These are the activations of a small neural network, seen along a few directions. Each row is one input.
Each table varies a few parts of the input and shows all the possible inputs, shuffled.
Descriptions start from the smaller parts, as in this example, which fits no table here: one of 6 places along a line, together with either a single point or one of 11 places around a ring or (one of 3 separate values, together with one of 5 places around a ring).
Shared parts are said once, and a part with two or three values counts as separate values.

Table:
x1: [ 44  12  -9   4  28  20 -13 -70  -7  75 -13   0   2  34  51 -27]
x2: [ 64 -39  -7 -17  41  21 -36 -37  -2  66 -11  13 -33  65  30  -3]
x3: [ 50   2  -5   8  30  23 -11 -62   1  81 -10 -12  -5  28  63 -20]
x4: [ 57 -30  -7   1  54  10 -31 -36   4  73  -3  -2 -39  47  29  14]
x5: [ -7  10 -13  20 -40 -29  22   2  27 -52  18 -11  45 -16  -8 -28]
x6: [ 58 -24   7  19  56  24 -23 -28  14  79  -5 -23 -39  35  37  10]
x7: [-53   0  17   1  60  -1 -19  77 -40 -21 -36 -51 -34  17 -38  48]
x8: [  1  -1 -45 -33  18   6 -11  71 -49 -29 -29 -42 -16   3 -59  43]
x9: [ 53  -9  -1  22  50  26 -12 -45   5  78   3 -27 -29  26  61  10]
x10: [ -3   9 -10  25 -46 -36  11 -15  27 -39  14   5  31 -22   7 -46]
x11: [-46  18  29  -8 -17  16   1  78 -42 -48 -22   6 -53  15 -39  63]
x12: [-42   9  28  25 -73 -20  38 -12  21 -37  19  17  33 -28   3 -37]
x13: [-42   1  28 -32   4  29 -12  64 -17  -5   4 -30 -51 -41 -34  88]
x14: [ -1   4 -15 -10 -21 -27  11  -3  25 -34  29  24  38 -31 -17 -31]
x15: [-22   3  20  21 -67 -32  20 -28  10 -39  20  17  34 -25  13 -43]
x16: [-54  10  -9 -36  28  27  -8  37 -47 -35 -41  15 -27  -6 -49  41]
x17: [-18  16   6 -10 -39 -21  20  -8  21 -33  19  40  44 -42  -9 -32]
x18: [ -3   8 -22 -11 -17 -23  22  11  27 -48  20  13  58 -29 -24 -14]
x19: [-37   0   8  12 -49 -11  32   5  19 -31  22  48  40 -30 -19 -36]
What do these inputs look like to the network? -> either one of 5 separate values or one of 6 places along a line or (one of 2 separate values, together with one of 4 places along a line)
A walk changes only the place on the line of 6. It starts at x1 and steps to x3. List the rest of the walk in order. -> x9, x6, x4, x2
Which other rows does x18 become when the place on the line of 4 takes its other values? List them by row number. -> x14, x17, x19

Table:
x20: [ 63 -21 -22 -13  58  29 -22 -60  -1  80 -20   6 -16  47  36  -9]
x21: [-28   4  25   3 -30 -11   8   0  -2 -30   6  23  12  -9  -6 -13]
x22: [  4   2 -18   0 -26 -14  15   7  18 -23  20   2  38 -26  -9 -26]
x23: [-51  17  21 -10 -24  10  10  25  -6 -29  -2  11  -9 -34 -20  31]
x24: [ -7   6   3   5 -33 -14   7   4  13 -40   5  19  17  -5 -18 -11]
x25: [-18  -3   5 -11 -15 -12  -1  31   3 -34   4  10  -3 -22 -36  16]
x26: [ 53 -14 -24  -9  61  30 -28 -47 -11  81 -21  10 -27  53  31  -4]
x27: [ 42  -9   6  17  46  22 -25 -24 -10  83  -9 -40 -52  49  56  20]
x28: [-39  14  21   2 -45   3  22 -11   6 -29   9  20  17 -27   2  -7]
x29: [ -8   3 -19   4 -29 -14   8  15   0 -32   8   1  23 -11 -19 -18]
x30: [ -1  -6 -16   5 -30 -15  14   2  10 -31  12  -1  31 -18 -18 -23]
x31: [ 52 -13 -26 -17  70  29 -27 -35 -19  77 -27   6 -36  56  34   2]
x32: [-35  -2  23 -15 -11  -4  -2  29  -3 -30   3  15  -5 -22 -21  17]
x33: [-32   3  21   1 -25  -4  12  19  -2 -29   4  21  10  -5  -8   0]
x34: [-26  -4  20   8 -29 -14  11 -10  12 -28  15  25  17 -19  -1 -19]
x35: [-11   3 -25   1 -11 -30  11   4   5 -37   3 -14  36 -14 -10 -24]
x36: [-14   3   1   7 -23 -12  13  19   7 -37   4  17   9  -5 -26  -4]
x37: [-31  22  20   4 -39   2  25  -7  15 -18  16  22  21 -38   7 -11]
x38: [-15  -6 -10 -12 -12 -11  -3  37 -10 -37   0  -9   7 -25 -42  10]
x39: [ 51 -16  12  16  33  17 -24 -51   4  79  -2 -38 -32  41  65   6]
x40: [-16  11 -25   4 -10 -24  10  18  -2 -35   0 -15  30  -6 -18 -16]
x41: [-17   3  24   6 -26  -7  17  -5  21 -20  20  24  29 -25  -2 -20]
x42: [ 44 -10  11  29  38  22 -24 -36   1  84  -5 -36 -44  43  52  15]
x43: [-19  10 -29   3   0 -21  12  32  -5 -37  -5 -16  22  -3 -21  -9]
x44: [ 55 -10  12  22  38  16 -20 -46  14  91   6 -35 -29  26  63   1]
x45: [ -2   3   7   0 -33 -17  15  -5  21 -22  19  18  31 -22 -11 -23]
x46: [ -9  -1 -16   8 -17 -18   9  25  -6 -39  -1   0  13 -12 -28 -15]
x47: [-17   5   3  -9 -24 -13   6  26  -4 -36   7  11   1  -8 -24   7]
x48: [-19   4 -21 -14  10 -22  -2  41  -9 -41  -9 -24  11 -20 -34  11]
x49: [ 54 -22 -17 -31  82  39 -36 -19 -15  72 -31  -2 -43  43  14  30]
x50: [-19  11 -23  -5   2 -18   7  39 -10 -41  -4 -21  15  -8 -27   5]
x51: [-47  21  17   4 -33   0  19  12  -9 -30  -1  20  -3 -21  -4   3]
x52: [-10   0 -12   2 -15 -10   6  35  -7 -43   2  -5   8 -16 -36   2]
x53: [-34   3  26  -9 -20  -4   6  22 -12 -33   4  16   0 -11 -15   8]
x54: [-44  20  26  11 -42  -2  15  -4  -3 -34  -1  23   6 -26  -8  -6]
x55: [ -6  -3   5   1 -37 -19  14  -9  14 -28  13  15  23 -14 -13 -18]
x56: [-50  20  22   4 -29   7  18  21  -9 -32   1  15  -9 -28 -16  19]
x57: [ 44 -19  18   5  57  33 -34  -8  -5  77 -13 -49 -59  34  37  49]
x58: [ -3  10 -20  -1  -9 -22  16   8  14 -29   9 -15  47 -20 -10 -25]
x59: [ 40 -14  12  16  51  31 -26 -14  -7  83  -6 -44 -58  43  43  38]
x60: [ 53 -18 -17 -19  75  38 -28 -25 -18  74 -26   2 -40  52  18  20]
x61: [ 71  -8 -23 -11  59  24 -26 -56   4  79  -7  12  -9  35  42  -9]
What do these inputs look like to the network? -> one of 6 places along a line, together with either one of 2 separate values or one of 5 places along a line
The inputs of x23 and x51 match in every part but the place on the line of 6. If x25 is changed in the same way as x23 into x51, which row does it become? -> x36
The inputs of x45 and x24 match in every part but the place on the line of 6. If x41 is changed in the same way as x45 into x24, which row does it become? -> x21
Which other rows does x20 become when the choice among 2 separate values takes its other values? List them by row number. -> x39

Table:
x62: [ 30 -13   5 -16  62  35 -33   5 -32  66 -26 -19 -58  40  12  44]
x63: [ 69 -20 -33  -8  59   8 -23 -40  -2  66 -12  -9  -4  47  32 -20]
x64: [ -7   1  29  16 -37  -3  10  -7  26  -3  31   4   8 -23  13  -1]
x65: [-44   7   5 -22   0   5  -1  32 -31 -36 -26  16 -21   4 -32  24]
x66: [-18   9  21  -3 -39   8  17 -12  19  -9  22  36  15 -28   5  -6]
x67: [ 35 -13  28   8  21  30 -18 -55   4  81   2   8 -31  25  54   0]
x68: [-37  16  27   3 -39   4  18 -26   2 -18   1  47   9  -7   9 -16]
x69: [ 21  -8 -26   6   1 -28   2   8  24 -19  16 -10  31  -6 -14 -21]
x70: [-14  -6   4  -5   2   2  -4  49  -4 -18   3 -23 -18 -11 -29  39]
x71: [-12  14  25  36 -35  -6  14 -20  13  -1  14 -23   0 -13  34  -8]
x72: [-19   8   4  13   3   1  -2  36 -17 -16 -15 -50 -24   1  -9  33]
x73: [ -6   5 -28 -11  -2 -21   8 -11  -5 -37 -13  30  33   6 -19 -37]
x74: [-29   1  -1 -26   4  12   2  40 -12 -20  -5   9  -9 -20 -36  32]
x75: [ 17   2 -24  21   2 -33   1  -2   6 -16   0 -38  28   4   4 -29]
x76: [ 12  -3 -34 -14  -2 -14   9   3   9 -22   9  21  41 -17 -24 -31]
The inputs of x65 and x68 match in every part but one. If x72 is changed in the same way as x65 into x68, which row does it become? -> x71
What do these inputs look like to the network? -> one of 3 separate values, together with either a single point or one of 4 places along a line
A walk changes only the place on the line of 4. It starts at x75 and steps to x69. List the rest of the walk in order. -> x76, x73
Which other rows does x70 become when the choice among 3 separate values takes its other values? List them by row number. -> x64, x69

Table:
x77: [-34  10 -10 -11 -71 -25  28  13   3 -75  15  44  48 -42 -39 -37]
x78: [-52  24  20  36 -63 -40  32  16  24 -72  25 -13  47 -46 -11 -25]
x79: [-26  -3   9 -16  12  11 -10  82 -19 -22  -4 -39 -39 -17 -44  71]
x80: [ 60 -17 -16  -2  49   5 -24 -44   3  69  -1 -21  -3  32  44 -16]
x81: [ 80 -24 -27  15  39   0 -21 -51  21  63   3  -6  -4  44  39 -29]
x82: [ 22 -15  32   5  23  35 -23 -36 -10  71 -12  -2 -58  38  46  25]
x83: [-30  -3 -17 -19  35   2 -13  59 -48 -31 -44 -19 -31  20 -48  35]
x84: [-59  15  19 -18 -50 -14  29  29  12 -73  18  60  37 -38 -43  -7]
x85: [ 28  -5   5   6  45  39 -15 -33  -7  78 -14  -4 -39  25  39  15]
x86: [-31  26  -4  13 -74 -37  39  11  17 -78  24  15  61 -35 -18 -39]
x87: [ 43  -7 -11  -9  53  23 -22 -46   4  71  -9 -16 -18  18  37   8]
What do these inputs look like to the network? -> either one of 2 separate values or one of 4 places along a line or one of 5 places along a line
What sort of input is x79? -> one of 2 separate values
